A small network was trained on invented records. Each row is its activation on one of them, seen along a few directions.
After each row come some of the record's fields: Mav, Mem, Biz, Dup, Zalar.
A field that a record lacks is left out.
The largest differences between rows may come from other fields.
In the rows, 128 means zero.
[162  69 174 120 141 150  63 115 104 168 127  96  97 105 146 124 135 169
 129 168 171 131 101 136 114] | <Mav:t2 Mem:u1 Biz:z1 Dup:l4 Zalar:j1>
[106 151 107 151 138 117 190 176 102 103 123 128 135 145 110 139 139 120
 159 168 168 172 165 109 118] | <Mav:t2 Mem:u2 Dup:l4 Zalar:j1>
[138 114 138 119 112 137  74 115 135 139 155 166 111 106 120 116 128 117
 110 142 143 160 118 142 158] | <Mav:t1 Mem:u1 Biz:z1 Dup:l3 Zalar:j5>
[ 80 150 110 130 132  69 153 146 143 150 134 109 134 108  90 118 153 121
 137 126  93 161 123 157 123] | <Mav:t1 Mem:u1 Biz:z1 Dup:l7 Zalar:j6>
[142 140 129 153 108 121 122  90 139 108 118 147 154 130 109 115 101 149
 140 103 143 101 181 150 152] | <Mav:t2 Mem:u1 Dup:l2 Zalar:j5>
[113 100 167 121 132 110 137 145 148 112 136 145 127 101 152 113 159  85
  91 137 136 115 111 148 167] | <Mav:t1 Mem:u1 Dup:l3 Zalar:j5>
[112 182 117 132 140 148 163 151 173 145  64 145 114 116  70  91 106 132
 129 126 116 175 156 135 119] | <Mav:t1 Mem:u2 Biz:z1 Dup:l2 Zalar:j5>
[112 167 122 150 133 125 178 116 161 125  75 133 121 123 100  78 100 155
 170 129 116 175 125 157 127] | <Mav:t1 Mem:u2 Dup:l2 Zalar:j5>
[152 100 164  86 143 119 119 113  79 131 132 132 113 123 157 141 107  96
 119  93 103  88 149 120 109] | <Mav:t2 Mem:u2 Dup:l6 Zalar:j6>
[130 114 108 175 139  92 111 120 119 137 137 133 114 138 123 125 119 112
 117 117  86 148 139 148 158] | <Mav:t1 Mem:u1 Dup:l7 Zalar:j6>
[141  89 154  85 103 117  83 122  97 117 178 120  86 136 164 111 149  90
 118 108 164 126 114 138 149] | <Mav:t2 Mem:u1 Biz:z2 Dup:l4 Zalar:j5>
[136 109 125 156 104 164 114  94 139 146 127 102 138 154 153 145 138 111
 133 144 121 104 104 107 129] | <Mav:t1 Mem:u1 Dup:l2 Zalar:j1>
[135 191 129 208 123 112 151 132 157 155 131 164 113 120  94 130 112 134
 173 118  95 155 148 145 116] | <Mav:t1 Mem:u1 Dup:l7 Zalar:j6>
[118 111 149 128 113  77 125 110 116 176 122 126 126 124 117 102 144 168
 143 139 123 115  89 129 108] | <Mav:t2 Mem:u1 Dup:l7 Zalar:j6>
[105 234 104 194 123 100 219 152 160  69  85 180 172 146  57  59 156 199
 170 104 108 181 225 184 128] | <Mav:t2 Mem:u1 Dup:l2 Zalar:j5>
[145  88 112 111 169 130 134 119 112 128 164 152 132  83 146 154 115 115
  82 162 130 130 125 103 163] | <Mav:t1 Mem:u2 Biz:z1 Dup:l3 Zalar:j5>
[154  63 160 117  82 169  90  96 118 115 148 119 123 146 157 122 123 122
  65 132 119 112 129 115  83] | <Mav:t2 Mem:u1 Biz:z2 Dup:l2 Zalar:j5>
[155 100 139  80 111  99  80  93 103 131 161 114  86 126 159  90 127 161
 141 152 173 152  72 116 110] | <Mav:t2 Mem:u1 Biz:z2 Dup:l4 Zalar:j5>
[155 161  87 141 149 161 178 162 137 126 110 152 156 146 107 154 119 137
 143 117 105 169 149 177  90] | <Mav:t1 Mem:u2 Biz:z1 Dup:l2 Zalar:j1>
[124 104 126 147 136 153 168 174 130 142 131 127  95 111 138 104 136 171
 157 141 143 131 155 160 164] | <Mav:t2 Mem:u2 Biz:z1 Dup:l4 Zalar:j1>
[146 140 161 105 129 129 113  79 126 110 109 162 125 114 121 120 141 102
 128 122 109 119 117 128 131] | <Mav:t1 Mem:u1 Dup:l2 Zalar:j5>
[ 92 198 116 190 133  95 145 127 149 156 126 136 142  95  85 127 149 135
 158 132 133 165 116 161 133] | <Mav:t1 Mem:u1 Biz:z1 Dup:l7 Zalar:j6>
[110 126 151 154 138  85 140 168 159 136 109 110 119 134 136 138 123 132
 111 130  90 164 110 159  97] | <Mav:t1 Mem:u1 Dup:l7 Zalar:j6>
[145  80 127 127 155 145 111 115 105 115 148 114 125 149 112 149 138 125
 144 115  84 123 104 130 148] | <Mav:t1 Mem:u1 Dup:l2 Zalar:j1>
[169 160 158 137 127 152 157 136 141 155 132 137 133 161 100 121 121 113
 152 105 129 160 141 128 139] | <Mav:t1 Mem:u2 Biz:z2 Dup:l2 Zalar:j1>
[111 149 162  95 129 144  97 125 101 157 122 129  98 103 131 134  97 124
 126 148 148 155 149 149 137] | <Mav:t2 Mem:u2 Biz:z1 Dup:l4 Zalar:j5>
[156  19 180  96 129 104  70  75  64 120 171 150 125 131 134 121 119 133
 109 173 120  90 103  68 160] | <Mav:t2 Mem:u1 Dup:l3 Zalar:j5>
[131 139  73 159 121 100 154 114 129  86  98 117 104 163  99 114 109 125
 137 132 103 185 135 122 126] | <Mav:t1 Mem:u1 Dup:l2 Zalar:j5>
[157 157  84 203 136  95 148 142 150 164 145 118 109 125 121 134 124 139
 137 112 112 158 142 160 139] | <Mav:t1 Mem:u1 Biz:z1 Dup:l7 Zalar:j6>
[147 131 124 136 131 135 138 128 150 136 136  82 118 104 103 156 128 100
 125 119 140 112 125 140 136] | <Mav:t1 Mem:u1 Biz:z1 Dup:l2 Zalar:j1>
[ 82 212 107 153 120 122 132 169 151  89 146 136 160  95  70 122  77 164
 148 120 118 118 136 162 125] | <Mav:t2 Mem:u1 Biz:z1 Dup:l1 Zalar:j6>
[150 135 149 144 113 133 103  81 140 137 104 117 109 113 122 122  99 112
 121 149 137 120 112 143 156] | <Mav:t1 Mem:u1 Dup:l2 Zalar:j5>
[106 194 114 173 146 153 146 155  92 144 132 145 125 159  94 117  87 136
 127  99 128 151 128 123 145] | <Mav:t2 Mem:u2 Dup:l1 Zalar:j6>
[116 107 157 132 118 137 169 160 132  97 148 120 106 141 108 153 143 124
  85 120 127  92 116 114 136] | <Mav:t2 Mem:u1 Dup:l2 Zalar:j1>
[150  63 165 107 136 136  90 102 119 110 136  93 122 114 121 125 117  70
  99 119 109 101 128 127 146] | <Mav:t1 Mem:u1 Dup:l2 Zalar:j5>
[135 107  98 119 107 128 126  90 111 115 144 131 145 144 149 166 145 105
 146 122 141  97  76 137 148] | <Mav:t1 Mem:u1 Dup:l2 Zalar:j1>
[108 122 147 168 109 168 128 100 158  90 118 110 139 120 151 117 123 106
 127 142 121 138 115 139  92] | <Mav:t1 Mem:u1 Dup:l2 Zalar:j5>
[138  73 131  95 115 132 124 156 100 149 134 101 114 172 155 134  96 118
 131 164 170 157 128 136 124] | <Mav:t2 Mem:u2 Biz:z2 Dup:l4 Zalar:j1>
[128 111 130 165  92 137 117  88  91 143 153  98 132 153 156 105 114 111
 116 142 139  99 126 119 121] | <Mav:t2 Mem:u1 Dup:l6 Zalar:j6>
[109 130  97 128  66 145 130  93 148 137 125 110 121 146 139 139 110 132
 165 142  97 149 114 112 121] | <Mav:t1 Mem:u1 Dup:l2 Zalar:j1>
[146  84 153 105 130 163 160 169 145 117 166 119 128 145 128 133  94 123
 136 100 105 151 118 125 138] | <Mav:t1 Mem:u2 Biz:z2 Dup:l2 Zalar:j1>
[128  74 182 146 133 138  99  96  87 114 108 119 126 149  97 112 134 126
 106 119 139 120 108  96 125] | <Mav:t2 Mem:u1 Dup:l2 Zalar:j5>
[118 177  98 150 120 141 185 157 136 124  98 108 125 130  96 145 135 107
 154 122 171 126 156 148  99] | <Mav:t2 Mem:u2 Dup:l2 Zalar:j1>
[116  53 122  98 125 153  72 151 149 126 137 137 121 106 141 183 101 102
 142 181 118  71  95 122 147] | <Mav:t1 Mem:u1 Biz:z1 Dup:l3 Zalar:j1>
[112 122 120 146 125 180 141 116 145 152 111 123 144 151 145 142 123 110
 158 132 120 116 118 109 119] | <Mav:t1 Mem:u2 Dup:l2 Zalar:j1>
[119 146 137 125 116 120  64 159 112 103  91 105 109 118 165 149 145 114
 114  90 118 127 105 120 140] | <Mav:t2 Mem:u1 Dup:l1 Zalar:j6>
[121 113 110 148 138 149 153 133 106 126 120 144 107 135 152 165 110 145
 146 150 154 123 137 170 102] | <Mav:t2 Mem:u2 Dup:l4 Zalar:j1>
[136 169  93 131 120 119 145 154  94  90 143 130 149 141 131 128 105 144
 124 147  91 127 122 152 109] | <Mav:t2 Mem:u1 Dup:l1 Zalar:j6>
[103 193 157 149 121 108 150 150 173  90  71 143 161 138 114 109 139 160
  98 141 140 122 174 180 155] | <Mav:t2 Mem:u1 Dup:l2 Zalar:j5>
[116  92 122  89 104 111 136 128  99 121 107 100 145 161 114 131 152 142
 136 148 117 122 102 148 104] | <Mav:t2 Mem:u1 Dup:l2 Zalar:j1>
[128 145 134  87 158 151 157 166 170 142  79 101 105 109 119 150 114 143
 119 130  90 154 136 163  83] | <Mav:t1 Mem:u2 Biz:z1 Dup:l2 Zalar:j1>
[148 201 146 133 124 100 128 143 150 101  80 117 154 142 122 163 131 175
 157 153 114 144 193 118 146] | <Mav:t2 Mem:u1 Dup:l2 Zalar:j1>
[141 126 132 139  99 135 138 129 119 116 109  91 134 129 119 155 121 108
 151 142 139 100 144 161 118] | <Mav:t2 Mem:u1 Dup:l2 Zalar:j1>
[120 129 148 136 147 131 144 137 162  98  90 155 139  89  93 132 111 122
 136 117 142 117 110  75 106] | <Mav:t1 Mem:u2 Biz:z1 Dup:l2 Zalar:j5>
[134  82 108  95 118 126 126 105  77 105 175 156 137 114 183 149 106 126
 123 172 165  81  93 133 154] | <Mav:t2 Mem:u2 Dup:l4 Zalar:j5>
[144  29 160  67 117 122  73 133 143 136 161 123  95 135 150  86 123  85
 111 134 120 115  99 138 149] | <Mav:t1 Mem:u1 Biz:z2 Dup:l3 Zalar:j5>
[121 104 128  90 106 130 119 118 125 117 159 108 116 132 140 155 123 113
 120 135 108 119  94 130 200] | <Mav:t1 Mem:u1 Dup:l2 Zalar:j1>
[122 122 110 134  94 107 132 128 142  59 113 122 135 141 122 144 106 124
 117 140 111 176 112 147  92] | <Mav:t1 Mem:u1 Dup:l2 Zalar:j5>
[108  95 150 120 127 137  90 115 102 149 153 155  85 147  90 149 152 122
 130 134 146 100 121  94 144] | <Mav:t2 Mem:u1 Dup:l3 Zalar:j1>

Here are new rows. What are their fields?
[149 173 102 138 149 130 180 147 144  80 142 138 104 122  97 148 159 131
 147 124  94 146 143  96 115] | <Mav:t1 Mem:u1 Dup:l2 Zalar:j1>
[135  99 106 149 177 108  88 117 115 176 135  98 126  98 132 150 136 118
 127 146 110  96 102 135 149] | <Mav:t1 Mem:u1 Biz:z1 Dup:l7 Zalar:j6>
[116 186  87 154 149 156 151 119 190 129 116 115 143 121 133  96 118 127
 130 106 154 150 183 136 133] | <Mav:t1 Mem:u2 Biz:z1 Dup:l2 Zalar:j5>
[142  72 157 121  93 137  98 150 132 116 153 110 105 122 156 134 140 116
 140 122 176 122 119 152 112] | <Mav:t2 Mem:u1 Biz:z2 Dup:l4 Zalar:j1>
[139 171 100 186 115 100 150 164 167 138 152 142 129  86 121 135 150 133
 146  85 126 172 133 165 113] | <Mav:t1 Mem:u1 Biz:z1 Dup:l7 Zalar:j6>
[122 116 139 104 108 150  66 103  55 162 127 126 155 150 148 100 159 111
 119 142 140 109  60 101 131] | <Mav:t2 Mem:u1 Dup:l1 Zalar:j6>
[159 116 178 110 132 138  98 128 133 166 168 134 121 120 101 124 129  94
 143 145 129 136 137 132 133] | <Mav:t1 Mem:u1 Biz:z1 Dup:l3 Zalar:j1>
[129 168 152 108 133 123 109 109  79 133 150 138 146 122 116 107 141 116
 117 106 124 104  94 131 122] | <Mav:t2 Mem:u1 Dup:l1 Zalar:j6>
[113 140 155 124 134 147 127 145 151 139 143 118 129 163 161 118 124 132
 148 109 146 160 198 132 113] | <Mav:t2 Mem:u2 Biz:z2 Dup:l4 Zalar:j1>
[ 95 182 117 126 158 141 108 135 121 122 129 125 169 147 159 120 134 142
 129  90 113 124 142 125 111] | <Mav:t2 Mem:u2 Dup:l1 Zalar:j6>
[154 154  94 146 119 138 149 136 144 130 122 108 139 135 107 142 131  85
 147 140 152 108 132 148 134] | <Mav:t1 Mem:u1 Dup:l2 Zalar:j1>
[103 199 122 190 141 104 216 152 143 111 111 171 142 129 129  76 141 116
 180 125  69 176 187 136 121] | <Mav:t1 Mem:u2 Dup:l7 Zalar:j6>
[ 88 158 136 190 128 128 161 157 153 132 118 146 168 139 127  70 153 114
 119 166  83 138 151 159 128] | <Mav:t1 Mem:u1 Dup:l7 Zalar:j6>
[158 128  95 127 131 152 134 116 145 124 148 121 114 100 130 143 153 154
 138 109 122 138 102 161 131] | <Mav:t1 Mem:u1 Biz:z1 Dup:l2 Zalar:j1>
[137 194 115 168 154 119 132 127 183 112  88 132 152 161  97 134 133 156
 191 113 119 129 156 155 133] | <Mav:t1 Mem:u1 Dup:l2 Zalar:j1>
[115  97 162 132 131  93 143 155 117 143 125 116 126 109 144 140  99  99
  80 121 132 118 142 105 133] | <Mav:t2 Mem:u2 Dup:l7 Zalar:j6>
[131 154 133 145 131 138 115 122 148 121 108 129 120 112  73 124 129 106
  98 131 145 155 130 118 130] | <Mav:t1 Mem:u1 Biz:z1 Dup:l2 Zalar:j5>
[125  87 124 126 125 165  77 103 120 161 164 132 115 156 163 157 141 110
 109 175 113 121 110 103 129] | <Mav:t1 Mem:u1 Dup:l3 Zalar:j1>
[124 111 204 113 141 118 112 113 131 124 165 140 126 125 108 147 144  93
 142 139 125 132 101 128  95] | <Mav:t1 Mem:u1 Dup:l3 Zalar:j1>
[ 94 149  95 177 106 106 174 164 145 133  90 142 118 124 128 123  80 141
 137 136 118 140 160 171 100] | <Mav:t2 Mem:u2 Dup:l7 Zalar:j6>
[140 106 114 111 136 137 133 106 112 140 136  88 104 106 114 162 153 133
  99 122 162  85 107 129 124] | <Mav:t2 Mem:u1 Biz:z1 Dup:l2 Zalar:j1>
[139 146 117 155  94 185 136 130 154 133 154 121 123 170 131 127 133 118
 123 133 106 159 143 130 122] | <Mav:t1 Mem:u1 Biz:z2 Dup:l2 Zalar:j1>
[140 165  92 140  96  77 140 157 170 134 124 125 144 101 138 145 138 118
 147 146 139 160 111 149  80] | <Mav:t1 Mem:u1 Biz:z1 Dup:l7 Zalar:j6>
[118 165 132 135 170 125 127 108 146 103  86 158 180 146 115 119 122 134
 152 108 122 138 161 148 143] | <Mav:t1 Mem:u2 Dup:l2 Zalar:j5>
[ 96 171 138 163 127  94 138 129 146 147 150 120 151 158 115 127 139 111
 123  96 112 119 200 116 104] | <Mav:t2 Mem:u1 Dup:l7 Zalar:j6>
[125  40 142  81 102 145  65  81 118 124 151  70  90  70 133 137  89 127
  80 142 139  84 107  90 157] | <Mav:t2 Mem:u1 Biz:z1 Dup:l2 Zalar:j5>
[125 202 120 144 156 110 144 180 193 123 121 173 163 147 112 111 166 165
 159 151 132 159 163 164 151] | <Mav:t1 Mem:u1 Biz:z1 Dup:l3 Zalar:j1>
[140 108 135 101 106 119 132  82 108 137 120 151  94 156 101 112 108 154
  71 132 114 103 114 119 122] | <Mav:t2 Mem:u1 Dup:l2 Zalar:j5>
[127 150 129 160 122 146 171 108 146 109  97 111 155 102 148 116 117  99
 149 127 136 155 150 150 102] | <Mav:t1 Mem:u2 Dup:l2 Zalar:j5>
